Each row below holds a small network's activations on one input, seen along a few directions.
In each table, some parts of the input vary, and every possible input appears once, in random order.
Descriptions start from the smaller parts, as in this example, which fits no table here: line(4) and (point or (values(2) and ring(5)) or ring(11)).
Shared parts are said once, and a part with two or three values counts as separate values.

Other details of the inputs shift rows strongly along two fixed directions, in all tables alike. That doesn't count.

Table:
x1: [  7.5   2.2 -13.1   8.6   6.1  17.0 -16.5  24.3  24.1  -5.5   1.0   3.7]
x2: [-12.4 -10.8 -10.9 -24.7 -11.3  16.8  13.5 -16.0  10.2 -11.9  -2.2  11.3]
x3: [-12.2   1.0 -14.1 -12.2  -5.1  -2.3  16.8  11.0 -15.1  -3.9   4.8 -15.4]
x4: [ -7.9  -7.3 -21.0 -10.3 -15.7  -6.8   4.7  13.5 -16.3  -8.6  -6.0   0.0]
x5: [ 19.4  17.0  30.6  12.0  11.9   0.4 -24.5  -4.5   8.8  14.4  -4.5   0.2]
x6: [ 22.5  17.9  31.5   2.5  15.6  17.4 -24.8 -46.0   1.8   3.0   0.3 -14.0]
x7: [-2.1  3.2  3.9 12.5  6.1 -7.4  4.3 12.3  3.8  9.5  4.9 -1.2]
x8: [ 22.2  -4.4  30.0  22.7  23.4  11.0 -24.2 -68.2   9.6  -8.3   4.6   1.7]
x9: [-11.4 -18.9   9.0  -8.5  -6.2  -6.6  20.2 -39.4  -6.9  -5.8   0.0  14.9]
x10: [ 13.4  24.1  29.0   9.2  12.0  -1.9 -20.1  12.6  10.6  24.3  -1.0  -7.8]
x11: [  4.3  14.2  -0.3 -10.6  -7.5  -6.9  -9.4  22.8  -8.1  10.9  -9.6   2.8]
x12: [ -7.8  -9.2 -22.7   3.2  -6.0 -11.8  11.4  26.5  -9.4  -4.3   0.8   4.2]
x13: [-15.3 -25.5  -5.3 -13.8  -1.3  12.2  31.6 -73.8 -20.1 -30.3  11.6 -10.6]
x14: [ 20.2  29.8  24.8   0.6  12.5   7.8 -27.3  -0.2   3.4  16.8  -1.6 -18.0]
x15: [-12.0  -7.3 -10.4   4.6  -4.8 -17.0  19.3  26.8  -2.8   4.3   2.5   6.8]
x16: [-15.1 -10.9 -24.2 -16.2 -14.4  -7.1  19.1   6.4 -21.5 -12.8  -2.1   1.0]
x17: [ 19.8  11.2  27.6  12.4   5.0  -1.5 -32.3  -8.3   9.8  13.9  -9.7   7.2]
x18: [-1.5  1.9 -8.5  6.1  1.2  6.5 -7.6 34.6 28.2  5.3 -0.7 13.4]
x19: [ 6.2  4.6 -9.9 13.4  4.7 -5.7 -5.1 31.3 -2.0  1.5  1.6 -6.0]
x20: [-15.1 -33.3 -21.9   0.1 -10.9  -6.1  25.1 -25.8 -12.0 -21.6   4.5   7.0]
x21: [  1.5   2.7  -4.4  10.8   9.3  -1.0   2.2  11.0  -0.7   1.3   8.7 -14.3]
x22: [-11.9  -4.8 -27.3 -17.7 -11.3  14.0   6.6  23.1   7.2 -13.0  -2.2   4.2]
x23: [ -8.2  -1.5 -18.0 -10.5  -8.8  -4.9  12.6  17.5 -17.1  -8.0  -0.7  -6.8]
x24: [ 25.0  24.3  16.6   3.1   1.0   2.2 -41.5  11.2   2.9  14.9 -14.1  -2.3]
x25: [-17.0  -6.0  -9.9 -14.5 -13.5   1.9  13.8  29.6  18.9   5.2  -4.9  21.2]
x26: [-3.2  3.9  5.2 10.6  7.9 -8.6  5.7 13.1  5.0 11.2  7.4 -5.8]
x27: [-16.4  -1.6   2.3  -7.5  -9.4 -13.0  23.1  15.4  -4.6  12.2  -0.2   6.4]
x28: [ 21.3  15.6  10.6  24.0  19.9   8.7 -26.1   1.6   6.6   4.1   4.5 -15.6]
x29: [ -3.9 -35.3  10.3   7.9   3.7   3.2  13.4 -85.8  -1.1 -23.6   7.4  10.6]
x30: [ -9.8   3.5  -9.6 -17.7 -14.0 -10.3  15.7  23.4 -13.4   5.0  -5.0   1.1]
Each input here is: ring(5) and (point or line(5)).
Changing only the ring(5) part turns x19 into x30. The same change can be made to x20. Which row results? -> x24
Change only the line(5) part in x16. List by row number the other rows that result. -> x3, x4, x13, x23
Change only the ring(5) part in x10. List by row number the other rows that result. -> x3, x14, x21, x26
Change only the ring(5) part in x7. List by row number the other rows that result. -> x6, x13, x27, x28
